These are the activations of a small network on made-up records, seen along a few directions, one row for each record.
Each row is followed by the record's values for the fields BIMUB, NUZU, PATI, FIS.
A field that a record lacks is left out.
Other fields move the rows too, some of them a lot.
(in the rows, 500 means zero)
Random noise pushes rows far along 6 fixed directions. That doesn't count. These rows show it; they differ only by the noise:
[516 340 562 557 509 412 537 420 658 569 535 606 436 337 380 655 346 477
 374 290 552 669 361 392 521 570 494]
[538 362 365 486 495 471 516 493 595 458 475 506 441 407 464 450 490 493
 387 425 515 480 390 493 621 479 394]
[546 495 465 550 505 459 450 464 567 780 399 503 441 385 467 726 530 460
 453 327 436 733 448 576 442 866 726]
[467 574 414 427 370 451 630 729 489 583 326 440 396 458 509 572 623 568
 390 466 297 507 386 626 506 619 503]
[613 600 329 364  75 573 482 212 215 106 305 381 376 624 558 326 612 451
 568 557 616 300 513 475 629 518 394]
[616 380 429 505 354 484 384 618 653 602 640 437 463 582 423 406 565 418
 372 335 472 404 447 566 534 535 450]
[548 358 490 555 546 432 480 451 659 650 475 547 434 355 408 638 417 439
 373 308 514 665 385 470 523 654 566]
[586 446 329 463 466 492 477 370 485 464 239 426 375 409 498 505 526 401
 410 456 519 534 417 524 614 646 548]

[620 495 387 490 609 559 348 276 447 497 334 402 496 525 533 462 519 337
 529 564 600 486 621 514 553 606 639]
BIMUB is pazaz, NUZU is zivo, PATI is lidil, FIS is tikam
[456 621 739 434 255 450 677 778 498 543 637 507 503 639 422 627 482 597
 408 400 351 410 479 487 407 405 440]
NUZU is fesi, PATI is bibo, FIS is vife
[369 450 659 470 589 414 813 377 483 258 382 666 453 289 443 687 230 611
 423 502 592 597 380 243 604 270 359]
BIMUB is pazaz, NUZU is fesi, PATI is bibo, FIS is ripa
[461 457 147 470 610 558 525 453 478 483 379 483 499 368 642 446 668 609
 551 561 512 513 487 608 657 592 453]
NUZU is zivo, PATI is lidil, FIS is ripa
[621 595 573 483 237 563 340 186 279 236 557 450 514 698 504 360 504 409
 664 586 675 369 634 405 472 487 513]
BIMUB is las, NUZU is zivo, PATI is bibo, FIS is vife
[359 476 475 531 239 474 611 432 446 320 675 674 469 390 525 474 507 716
 626 428 548 592 360 437 471 470 277]
NUZU is zivo, PATI is lidil, FIS is tefe
[553 563 762 519 269 466 439 527 487 541 524 443 437 668 407 556 434 353
 468 398 496 508 504 449 348 529 595]
BIMUB is las, NUZU is lokos, PATI is bibo, FIS is tefe
[431 737 483 514 375 497 490 675 366 714 329 431 444 518 593 595 695 549
 616 549 285 639 506 708 323 797 714]
BIMUB is las, NUZU is zivo, PATI is bibo, FIS is tefe
[395 311 632 505 722 347 731 838 767 518 410 553 406 321 370 537 277 487
 195 457 378 520 259 406 576 171 322]
BIMUB is pazaz, NUZU is fesi, PATI is bibo, FIS is tefe
[597 526 384 433 285 544 387 663 488 500 531 312 468 720 533 304 693 423
 464 510 430 275 543 638 523 479 446]
BIMUB is pazaz, NUZU is lokos, PATI is lidil, FIS is tefe
[512 443 529 514 661 437 527 558 578 567 327 471 437 404 454 563 424 423
 375 508 446 573 412 486 530 511 569]
BIMUB is las, NUZU is zivo, PATI is bibo, FIS is vife
[393 447 578 561 590 421 595 317 497 374 360 640 414 262 470 595 327 516
 517 492 579 716 350 346 494 495 480]
BIMUB is las, NUZU is fesi, PATI is lidil, FIS is tefe
[519 606 484 501 345 585 410 540 420 534 851 521 655 688 552 429 660 649
 673 503 492 375 648 580 429 539 468]
BIMUB is las, NUZU is zivo, PATI is bibo, FIS is vife
[471 668 500 522 198 563 408 594 387 608 854 509 616 690 588 473 725 684
 741 475 432 468 637 639 334 638 499]
BIMUB is las, NUZU is zivo, PATI is lidil, FIS is tefe
[342 502 362 580 648 503 508 625 506 549 624 610 579 358 615 401 604 713
 668 634 419 598 463 609 457 487 418]
BIMUB is las, NUZU is zivo, PATI is bibo, FIS is tefe
[510 296 451 506 893 463 561 535 701 563 458 522 535 347 450 560 368 479
 317 495 517 528 439 433 640 376 456]
BIMUB is las, NUZU is lokos, PATI is lidil, FIS is vife
[416 647 605 470 401 435 600 545 364 408 201 450 369 470 521 547 495 472
 510 619 407 571 429 486 409 515 557]
BIMUB is las, NUZU is fesi, PATI is lidil, FIS is tefe
[366 655 443 416 774 526 768 498 373 547 253 549 562 339 611 782 515 699
 528 624 413 613 556 517 554 589 605]
BIMUB is pazaz, NUZU is soniv, PATI is bibo, FIS is ripa
[536 369 363 502 769 486 484 570 623 588 373 435 488 387 513 471 493 443
 371 527 454 512 423 559 631 493 518]
BIMUB is las, NUZU is lokos, PATI is bibo, FIS is pefa
[516 605 510 450 429 512 531 548 408 478 411 446 480 564 511 512 554 509
 497 545 430 444 512 539 486 538 538]
BIMUB is las, NUZU is zivo, PATI is bibo, FIS is vife
[497 560 482 489 530 502 475 627 471 520 546 463 551 557 531 423 582 550
 534 618 415 421 552 571 475 461 494]
BIMUB is las, NUZU is zivo, PATI is bibo, FIS is vife
[611 614 532 494 317 541 309 333 323 413 326 346 429 659 533 382 566 301
 594 597 546 457 569 534 426 620 652]
BIMUB is las, NUZU is lokos, PATI is bibo, FIS is tefe
[557 408 475 560 530 515 345 223 457 328 481 499 486 474 511 349 425 386
 592 580 678 522 510 410 534 447 483]
BIMUB is las, NUZU is zivo, PATI is bibo, FIS is tefe
[450 496 182 535 841 567 415 484 463 557 343 474 558 339 671 362 648 563
 628 724 453 561 527 670 575 584 554]
BIMUB is las, NUZU is fesi, PATI is bibo, FIS is tefe
[423 635 695 497 238 471 576 497 360 375 519 536 454 572 492 535 469 551
 595 517 487 528 479 434 367 460 468]
BIMUB is las, NUZU is zivo, PATI is bibo, FIS is tefe
[426 624 674 412 210 447 661 694 387 244 371 458 371 628 451 379 458 480
 441 604 408 331 434 442 429 218 324]
BIMUB is pazaz, NUZU is zivo, PATI is bibo, FIS is tikam
[695 506 431 529 621 595 209 466 543 779 600 344 623 692 523 484 637 346
 527 484 515 439 709 642 471 728 756]
BIMUB is las, NUZU is lokos, PATI is bibo, FIS is vife
[510 416 410 508 643 534 498 537 610 626 617 517 582 477 519 542 524 543
 467 431 522 494 541 533 573 511 498]
NUZU is lokos, PATI is bibo, FIS is ripa
[554 654 587 451 356 513 507 408 354 489 299 409 439 604 502 619 517 408
 515 511 509 503 583 483 454 628 670]
BIMUB is pazaz, NUZU is zivo, PATI is bibo, FIS is ripa
[626 543 543 488 261 513 342 499 474 478 381 359 379 688 439 366 528 251
 454 460 517 387 535 529 438 520 571]
BIMUB is pazaz, NUZU is zivo, PATI is bibo, FIS is tikam
[446 434 461 565 462 524 459 350 486 402 718 616 558 452 537 441 491 615
 653 485 620 562 494 440 490 466 380]
BIMUB is las, NUZU is zivo, PATI is lidil, FIS is tefe
[566 425 493 519 689 484 437 345 514 474 193 427 408 404 479 501 386 293
 413 544 556 584 435 455 560 537 623]
BIMUB is las, NUZU is soniv, PATI is bibo, FIS is tefe
[529 468 562 498 427 507 536 242 479 442 404 579 436 438 426 653 379 431
 459 342 628 616 447 374 494 633 559]
NUZU is zivo, PATI is lidil, FIS is tikam
[345 527 341 478 716 555 693 383 403 387 476 674 594 287 610 577 498 770
 626 612 528 591 498 477 580 477 398]
NUZU is zivo, PATI is bibo, FIS is tikam
[739 317 611 609 567 472 184 334 695 691 537 408 460 578 344 503 368 144
 372 311 638 555 526 437 480 635 717]
BIMUB is las, NUZU is zivo, PATI is bibo, FIS is vife
[504 496 579 487 660 446 565 649 580 616 380 467 479 463 447 601 447 455
 355 501 398 521 451 507 507 503 585]
BIMUB is las, NUZU is fesi, PATI is bibo, FIS is vife
[648 520 262 484 460 588 291 262 359 423 300 338 455 551 598 343 638 359
 588 590 582 445 557 594 604 673 617]
BIMUB is las, NUZU is zivo, PATI is bibo, FIS is pefa
[481 655 388 400 289 551 591 385 278 353 275 459 421 513 580 531 619 555
 563 539 479 482 486 545 519 650 515]
NUZU is zivo, PATI is lidil, FIS is tikam
[645 470 428 449 398 515 444 390 507 597 360 376 436 528 483 605 534 368
 390 361 516 517 499 544 575 712 634]
NUZU is lokos, PATI is lidil, FIS is pefa
[450 576 290 431 800 572 569 549 429 504 289 458 564 434 624 463 598 567
 530 721 431 440 601 609 585 473 528]
BIMUB is pazaz, NUZU is soniv, PATI is bibo, FIS is tikam
[425 427 328 557 652 544 448 718 620 630 846 569 664 483 583 343 634 696
 601 549 433 442 549 640 510 400 352]
BIMUB is pazaz, NUZU is zivo, PATI is bibo, FIS is tefe
[460 488 548 485 400 476 554 617 504 397 515 491 453 538 483 407 482 509
 466 517 466 428 423 481 497 344 372]
BIMUB is las, NUZU is zivo, PATI is bibo, FIS is tefe
[359 532 609 519 540 376 654 875 616 682 431 526 430 397 463 605 490 573
 391 497 262 616 371 569 382 468 490]
BIMUB is pazaz, NUZU is fesi, PATI is lidil, FIS is tefe
[371 450 621 569 569 396 566 524 538 429 438 599 429 343 468 502 384 521
 505 563 483 657 353 412 416 418 440]
BIMUB is las, NUZU is zivo, PATI is lidil, FIS is tefe

Here are new rows. What are their fields?
[475 407 477 536 564 501 472 519 584 458 625 545 532 497 492 398 475 507
 509 509 568 455 506 460 528 360 397]
BIMUB is pazaz, NUZU is zivo, PATI is bibo, FIS is ripa
[564 520 563 528 439 537 408 351 465 510 659 532 565 580 475 540 488 496
 579 435 590 503 583 454 461 581 559]
BIMUB is las, NUZU is zivo, PATI is bibo, FIS is vife
[597 550 491 461 350 465 446 484 439 487 126 323 304 537 476 480 510 263
 396 501 455 500 445 542 510 600 634]
BIMUB is pazaz, NUZU is zivo, PATI is bibo, FIS is tefe
[362 484 406 455 588 464 661 548 408 183 283 518 428 359 575 307 466 587
 513 764 470 441 375 459 597 206 269]
BIMUB is las, NUZU is zivo, PATI is bibo, FIS is tefe
[599 258 481 457 553 422 509 509 660 299 214 375 295 459 378 327 319 210
 194 475 572 371 315 375 689 220 352]
BIMUB is pazaz, NUZU is zivo, PATI is lidil, FIS is tefe
[566 318 593 565 466 408 420 232 566 311 272 492 298 391 382 452 271 230
 393 431 686 612 340 294 543 436 492]
BIMUB is las, NUZU is zivo, PATI is lidil, FIS is tefe
[527 518 422 490 497 489 499 433 478 600 217 435 389 410 517 617 525 405
 447 443 464 639 441 560 507 729 657]
NUZU is zivo, PATI is lidil, FIS is tefe
[534 475 408 509 610 465 431 522 505 486 217 400 394 419 516 376 499 348
 442 621 448 511 438 563 545 495 559]
BIMUB is pazaz, NUZU is fesi, PATI is bibo, FIS is tefe
[478 529 471 479 641 514 545 706 567 682 560 474 585 537 527 574 579 576
 462 519 398 463 577 588 497 510 545]
BIMUB is pazaz, NUZU is zivo, PATI is bibo, FIS is ripa
[537 467 749 509 475 359 531 721 621 576 324 418 354 521 345 555 361 309
 263 459 374 522 360 450 425 429 569]
BIMUB is las, NUZU is zivo, PATI is bibo, FIS is vife
[556 359 244 586 565 529 269 217 484 368 466 491 467 386 575 258 549 425
 639 589 661 554 475 511 589 552 461]
BIMUB is las, NUZU is zivo, PATI is lidil, FIS is tefe
[486 462 638 484 509 442 595 482 514 377 364 506 414 454 430 525 336 417
 391 493 522 506 400 381 531 357 455]
BIMUB is las, NUZU is soniv, PATI is bibo, FIS is tefe
[419 392 694 616 521 400 523 669 682 626 854 656 567 429 409 552 382 617
 492 391 458 614 412 441 401 393 405]
BIMUB is las, NUZU is zivo, PATI is bibo, FIS is pefa
[488 641 433 491 343 533 457 425 353 520 441 469 480 529 582 521 628 534
 645 532 476 553 568 585 429 685 588]
BIMUB is pazaz, NUZU is zivo, PATI is lidil, FIS is tefe
[652 505 498 550 434 569 245 477 545 690 752 433 598 700 478 452 601 411
 562 401 538 430 653 583 434 653 634]
BIMUB is las, NUZU is zivo, PATI is bibo, FIS is vife
[497 624 449 533 516 542 406 486 409 643 389 448 502 510 580 539 619 483
 614 542 435 605 542 628 407 739 694]
BIMUB is las, NUZU is fesi, PATI is bibo, FIS is tefe
[338 839 441 352 452 562 763 775 235 498 437 474 601 563 677 596 742 839
 629 717 229 402 582 684 457 541 487]
BIMUB is las, NUZU is soniv, PATI is bibo, FIS is vife
[484 527 367 489 441 549 522 504 463 552 708 546 611 493 583 526 622 699
 609 478 488 487 567 580 550 569 452]
NUZU is zivo, PATI is bibo, FIS is pefa
[319 589 450 432 587 426 778 795 463 457 271 520 432 333 562 526 526 670
 435 653 276 516 369 573 537 366 388]
BIMUB is pazaz, NUZU is fesi, PATI is bibo, FIS is tefe
[642 438 683 577 476 463 327 169 507 520 459 492 455 512 389 621 328 280
 497 402 671 651 539 345 428 649 693]
BIMUB is las, NUZU is zivo, PATI is lidil, FIS is vife
[551 399 399 496 739 517 484 150 440 260 293 520 485 343 518 444 356 420
 507 625 687 517 493 359 682 415 485]
BIMUB is las, NUZU is fesi, PATI is bibo, FIS is vife
[388 751 552 590 424 521 426 509 332 704 575 573 571 486 611 610 656 650
 795 566 381 724 585 651 241 827 719]
BIMUB is las, NUZU is fesi, PATI is bibo, FIS is tefe
